[[ -6.5  27.8  11.9 -23.9  -5.6 -20.3]
 [-12.2 -10.4  29.7  -9.3   0.5   4.1]
 [ -3.4 -11.8 -10.6 -19.4  26.1   6.2]
 [  7.7  13.2  14.9  11.8   3.5  34.3]
 [-28.0  14.5  12.5 -49.1  13.8  -0.4]
 [  1.7  17.3  28.0  81.5 -36.1  29.6]
 [-27.0   6.1   1.5  14.2 -25.4  23.1]
 [  7.0  19.5  29.4  81.7 -24.6  39.9]
 [ -8.9   3.2 -49.4 -44.8 -30.7 -41.7]
 [-28.8 -33.4  -3.8  47.4   9.9 -22.0]]
Find the 4th-last entry, reading row by row.
Answer: -3.8
Find the largest entry in the last column.
Answer: 39.9
Find the entry just left of the largest entry.
Answer: 29.4
Find the entry directly above -30.7.
Answer: -24.6
Find the third entry on the diagonal from the top-right corner.
Answer: -19.4
The third largest entry: 47.4
The 4th entry in reading order is -23.9
Find the entry directly below the largest entry.
Answer: -44.8
Find the second smallest entry.
Answer: -49.1
The entry directly above the largest entry -> 14.2
Find the entry just left of 14.9.
Answer: 13.2
Find the 5th entry in reading order.
Answer: -5.6
Find the entry just left of -33.4.
Answer: -28.8
Find the entry just left of the smallest entry.
Answer: 3.2
Find the entry directly below 27.8.
Answer: -10.4
The 2nd entry on the diagonal from the top-right corner -> 0.5
The first entry in reading order: -6.5
Find the 2nd largest entry.
Answer: 81.5
Find the entry in the top-right corner.
Answer: -20.3
The last entry in the row that holds the smallest entry is -41.7
Find the entry just right of 6.1.
Answer: 1.5
The bottom-right entry: -22.0
The 2nd entry, reading row by row: 27.8
Find the entry directly below 29.7.
Answer: -10.6
The entry just left of 6.2 -> 26.1
Find the entry just right of -3.4.
Answer: -11.8
The entry directly above 6.2 is 4.1
The entry just left of 1.5 is 6.1
Find the largest entry in the first column.
Answer: 7.7
The entry directly below 11.9 is 29.7

arr =
[[49, 84, 56, 39, 59, 49, 52, 50],
 [51, 49, 55, 50, 51, 51, 55, 48],
 [48, 52, 53, 55, 46, 44, 54, 54],
 [52, 64, 51, 53, 59, 52, 54, 57],
 [59, 65, 59, 55, 50, 50, 51, 53],
 [52, 14, 43, 57, 36, 53, 53, 46],
 [53, 58, 58, 53, 48, 47, 50, 48],
 [58, 51, 52, 45, 53, 56, 51, 52],
 [57, 34, 63, 48, 60, 49, 51, 54],
 [49, 61, 61, 48, 59, 49, 54, 53],
 [53, 57, 58, 56, 39, 53, 50, 49],
 [58, 50, 59, 54, 50, 47, 53, 48],
 [51, 52, 53, 54, 47, 58, 47, 53],
 [54, 88, 45, 70, 56, 49, 52, 55],
 [57, 67, 49, 34, 40, 50, 53, 60]]
Rows and columns are numbered from 1.
Give the entry at row 3, column 1.
A: 48
The entry in row 1 and column 1 is 49
Give the top entry of the column that holds the largest entry.
A: 84
Give the bottom-right entry.
A: 60
Give the entry in row 2 and column 1.
A: 51
The entry just right of the largest entry -> 45
The minimum: 14
Give the entry just left of the smallest entry.
A: 52
Give the entry at row 1, column 3.
A: 56
The entry directly above the largest entry -> 52
Give the entry just right of 40.
A: 50
The maximum: 88
The top-right entry: 50
The bottom-left entry: 57
The entry directly below 84: 49
The entry directly above the smallest entry: 65
The entry just left of 36 -> 57
Give the entry directly below the smallest entry.
A: 58
Give the entry directly below the largest entry.
A: 67

data =
[[ -8.3  31.0 -26.9  72.1 -65.9  24.4  -2.0  37.5   6.1]
 [-24.6  25.9 -30.6  81.7 -60.2  20.6 -17.5  27.5  14.2]
 [-41.2  45.6 -49.9  78.6 -59.7  31.8 -26.3  14.9   5.6]
 [-20.2  22.7 -31.1  74.1 -63.1  16.9 -26.5  28.6  17.0]
 [-21.1  42.0 -45.8  70.9 -56.2  28.0 -15.0  35.1   2.2]
 [-32.7  38.7 -29.5  73.7 -81.6  30.7 -19.2   5.1   9.3]
 [-21.5  46.7 -32.4  87.4 -59.5  36.4  18.4  34.2  -4.8]
 [-16.5  40.5 -37.3  76.2 -59.3  29.4  -0.3  36.8   0.3]
 [ -3.8  34.9 -29.7  51.9 -80.0  25.0 -17.2  28.6   6.2]
 [-19.0  30.9 -21.0  84.3 -68.7  26.6   2.1  26.6   8.3]
 [ -4.5  35.2 -32.8  75.7 -53.8  26.1   9.4  51.9  -0.3]
 [-42.8  45.3 -54.1  77.0 -57.6  30.7 -32.8  15.4   6.0]]
Give the entry just left of 25.0.
Answer: -80.0
The entry in the bottom-left corner is -42.8
The second largest entry is 84.3
The entry directly below -3.8 -> -19.0
Give the top entry of the column that holds the largest entry.
Answer: 72.1
Give the top entry of the column that holds the smallest entry.
Answer: -65.9
Give the 2nd entry in reading order.
Answer: 31.0
The entry directly below the smallest entry: -59.5
The 1st entry on the main diagonal -> -8.3
Give the entry in the top-right corner.
Answer: 6.1
Give the largest entry in the last row.
Answer: 77.0
The second-last entry, reading row by row: 15.4
The entry just left of 35.1: -15.0
The 3rd smallest entry: -68.7
Give the last entry, reading row by row.
Answer: 6.0
The entry directly above -29.7: -37.3
The entry directly above 34.2: 5.1
Give the entry directly above the largest entry.
Answer: 73.7
Give the entry just left of 81.7.
Answer: -30.6
The second entry on the main diagonal -> 25.9
Give the entry directly below the largest entry.
Answer: 76.2
Give the entry just right of the smallest entry.
Answer: 30.7
Give the entry just left of the largest entry.
Answer: -32.4
Give the entry directly below 26.1.
Answer: 30.7
The third entry, reading row by row: -26.9
Give the third entry on the diagonal from the top-right corner.
Answer: -26.3
Give the entry just right of -59.5.
Answer: 36.4
The 5th-last entry, reading row by row is -57.6
Give the second entry on the diagonal from the top-right corner.
Answer: 27.5
Give the entry directly below 5.6.
Answer: 17.0
